Each row below holds a small network's activations on one input, seen along a few directions.
Each table varies a few parts of the input and shows all the possible inputs, shuffled.
Descriptions start from the smaller parts, as in this example, which fits no table here: line(6) and (point or ring(11) or (values(3) and ring(8))).
Shared parts are said once, and a part with two or three values counts as separate values.
(in the rows, 128 means zero)

Other details of the inputs shift rows strongly along two fixed directions, in all tables alike. That doesn't count.

A family of inputs:
x1: [113 120 103 112 160 135 149 132 100 126 111 108 143 101 127]
x2: [138 139 128 110 129 141  88 118 134 111 125 136 121 153 101]
x3: [140 118 158 118  98 111 123 144 103 115 119 117 135 126  99]
x4: [135 122 145 119 115 119 131 146 106 138 127 123 143 129 136]
x5: [127 114 161 134  98  92 168 148 116 121 136 114 138 111 126]
x6: [ 77 134  89 138 138 123 146  95 171 119 147 136 105 125 168]
x7: [ 78 146  97 132 144 130 134 112 158 138 143 132 128 128 183]
x8: [139 115 123 111 143 126 153 137  97 102 102 108 129 100  90]
x9: [172 126 136 141 135 145 119 141 119 145 123 136 123 138 112]
x10: [159 129 136 128 135 143 103 139 121 141 124 138 131 134 117]
x11: [151 152 101 115 170 182  37 113 154 133 116 148 117 173 108]
x12: [169 120 158 130 113 121 127 142 113 120 127 129 124 127  91]
x13: [157 127 138 123 124 142  98 135 115 137 120 130 140 135 115]
x14: [ 63 129 124 121 117 111 143 131 125 135 134 116 147 117 181]
x15: [ 66 127 127 120 119 115 150 126 131 141 135 117 146 118 181]
x16: [184 103 169 154  99  92 179 150  97 130 127 124 124 108  94]
x17: [117 143 109 115 135 150  82  99 155 107 129 135 120 148 120]
x18: [ 91 129 119 142 124 114 168 131 140 145 140 130 141 111 171]
x19: [151 133 113 146 150 143 117 119 136 143 123 143 117 138 131]
x20: [ 73 141 100 133 134 128 144 101 168 116 146 135 118 127 159]
x21: [ 82 128 118 144 118 108 178 115 150 118 152 123 121 114 166]
x22: [166 146  86 131 172 182  53 107 156 140 117 158 100 166 108]
x23: [159 103 185 122  83  96 156 157  88 125 119 108 142 114  91]
x24: [164 129 148 132 119 122 128 136 121 122 129 127 119 130  96]
Each input here is: values(2) and (point or line(11)).
Question: The inputs of x3 and x14 match in every part but the values(2) part. If x6 is changed in the same way as x3 into x14, which row does it become?
Answer: x22

A family of inputs:
x25: [189 123 150 117 138 141 111 155  89 129 107 119 133 130  76]
x26: [151 105 156 150 102  94 188 157 100 141 130 119 141  96 129]
x27: [201 117 146 144 125 134 119 139 109 134 115 138 114 137  74]
x28: [ 51 142  86 121 152 133 143 101 162 115 143 125 130 116 184]
x29: [142 112 166 144  93  97 171 157 107 150 140 121 150 108 147]
x30: [116 147 105 114 145 153  77  96 159 102 125 138 100 160 107]
x31: [163 129 124 127 138 139 104 119 128 112 118 136 102 145  83]
x32: [ 68 143 109 131 133 129 137 118 157 145 148 133 139 128 196]
x33: [ 61 138 114 115 131 125 140 113 150 112 141 118 140 116 169]
x34: [117 117 128 146 119 106 174 130 130 134 137 126 130 107 148]
x35: [ 83 135 116 143 120 112 145 111 159 135 149 137 118 133 177]
x36: [139 108 155 133 106  97 184 152  98 126 131 110 144  95 125]
x37: [ 95 158  93 100 164 175  66  98 162 110 126 135 123 155 130]
x38: [136 108 170 129  88  90 178 152 103 118 134 109 145 100 115]
x39: [170 134 140 130 132 150  88 138 126 146 126 141 132 146 113]
x40: [139 148 112 130 144 159  74 114 157 137 133 149 119 157 133]
x41: [ 91 125 136 127 108 100 160 120 135 109 138 118 125 118 139]
x42: [ 89 132 109 133 145 125 156 128 133 141 133 121 135 115 172]
x43: [129 114 144 134 110 100 176 145 111 122 133 115 139  99 130]
x44: [143 111 165 148  89  92 173 153 114 146 142 125 143 109 142]
x45: [192 123 136 141 131 140 111 133 116 133 118 139 115 136  80]
x46: [186 123 139 125 131 139 109 135 114 118 116 132 120 133  72]
x47: [137 143  97 128 165 166  86 110 148 132 122 143 117 145 124]
x48: [136 109 172 125  91  95 176 156  96 121 132 105 152  98 119]
x49: [142 105 158 141  98  83 190 146 101 120 130 114 128 101 113]
x50: [150 136 130 116 130 147  89 118 135 108 123 132 118 145  88]
x51: [119 102 156 127  90  90 151 156  85 156 117 117 154 113 153]
x52: [122 152 103 121 158 169  69 116 157 144 131 144 124 159 145]
x53: [171 129 134 117 142 149 105 139 109 125 114 127 129 133  86]
x54: [ 71 138 107 143 123 119 143 105 167 134 152 139 121 134 187]
x55: [ 56 137 107 123 124 118 145 100 163 104 145 124 123 125 165]
x56: [118 123 150 136 112 108 159 155 112 154 137 118 150 116 165]
x57: [ 65 134  94 131 136 119 156  98 160 109 144 128 116 120 166]
x58: [ 94 126 144 114 118 111 157 143 112 122 131 105 149 110 147]
x59: [124 148 111 110 147 160  76 108 153 107 126 135 120 149 111]
x60: [181 126 130 141 137 138 109 125 125 131 117 141 105 144  85]
x61: [197 117 155 120 131 138 116 159  87 130 108 120 135 126  69]
x62: [119 135  84 110 162 162  61 103 130 136  99 141 117 155 125]
x63: [ 73 136  94 137 144 128 152 106 157 131 142 130 128 116 183]
x64: [106 120 150 117 111 108 162 148 109 123 132 106 151 105 138]
x65: [122 149  88 124 171 171  85 105 155 134 123 144 117 148 134]
x66: [166 130 125 126 137 144 104 122 126 114 121 135 114 138  84]
x67: [186 124 136 131 144 149 107 147 106 144 111 131 129 134  90]
x68: [ 89 108 143 105  98  96 146 140  91 125 111 106 152 110 142]
x69: [ 37 131  78 105 143 124 125  98 138 120 120 122 132 122 183]
x70: [206 120 165 142 107 129 107 150 107 144 124 139 126 141  82]
x71: [154 134 108 138 148 148  98 110 144 126 121 146  96 151 103]
x72: [153 139 123 136 133 146  84 116 148 135 129 149 103 162 114]
Question: The inputs of x48 and x36 match in every part but one. If x64 is changed in the same way as x48 into x36, which row does it become?
Answer: x61
Question: What do these inputs look like to the network?
Answer: line(4) and (point or line(11))
Question: Which other rows agree with x42 in the line(4) part? List them by row number.
Answer: x26, x27, x34, x45, x47, x60, x62, x63, x65, x67, x71
Question: Change only the line(4) part in x53. List by row number the other rows that result.
Answer: x32, x37, x65
Question: Start at x39 and move only the line(4) part, one step at a time. The first step leads to x47. Which rows follow, in order?
Answer: x28, x33

A family of inputs:
x73: [164  87 185 160  65  66 206 171  77 155 130 119 152  88 132]
x74: [204  91 207 156  63  77 197 180  84 140 138 118 149  93  90]
x75: [160 153  85  99 183 199  11  93 145 110  96 147  96 184  68]
x76: [168 128 148 111 131 145 101 149 103 128 114 121 142 132  89]
x77: [223 130 170 128 123 153  71 157 102 151 115 139 130 160  71]
x78: [163 112 149 122 117 116 133 140  93 118 108 117 127 120  82]
x79: [167 110 147 118 121 123 119 155  83 139 105 119 144 120 101]
x80: [ 48 173  57 103 185 180  69  67 198  94 138 138 108 156 160]
x81: [ 24 140 102 117 134 116 169 107 158 109 150 110 138 109 196]
x82: [251 133 146 154 154 166  97 151 119 149 120 149 109 149  57]
x83: [ 99 133  98 141 130 130 120  96 167 126 139 147 111 136 154]
x84: [160 102 180 130  87  87 193 164  85 114 133 105 150  88  99]
x85: [180 158 105 126 162 195  23 102 164 131 123 163 109 179  93]
x86: [149 133 106 113 147 152  84 106 131 105 112 137 109 144  86]
x87: [193  98 175 122  99 106 144 175  59 141 101 111 149 111  76]
x88: [ 51 157  57 103 179 170  72  76 175 113 121 139 112 154 163]
x89: [147 118 146 136 111 115 125 143 108 154 122 133 131 137 134]
x90: [ 18 131 113 120 122  99 195 120 147 118 151 105 151  92 209]
x91: [129 153  65 150 188 173  92  90 178 141 132 159  89 158 144]
x92: [ 25 132 127 143 101  77 208 118 164 121 170 115 129 107 216]
x93: [ 20 128 114 122 119  95 197 129 140 128 153 105 162  85 225]
x94: [ 74 117 135 144  96  76 189 127 135 128 146 121 120 115 173]
Question: What do these inputs look like to the network?
Answer: values(2) and (point or line(4) or line(6))
Question: The inputs of x88 and x90 match in every part but the values(2) part. If x91 is changed in the same way as x88 into x90, which row does it become?
Answer: x82
Question: Change only the line(4) part in x83. List by row number the other rows that result.
Answer: x73, x89, x94
Question: Change only the values(2) part in x77. List by row number the other rows that result.
Answer: x89
Question: Change only the values(2) part in x79. List by row number the other rows that result.
Answer: x93
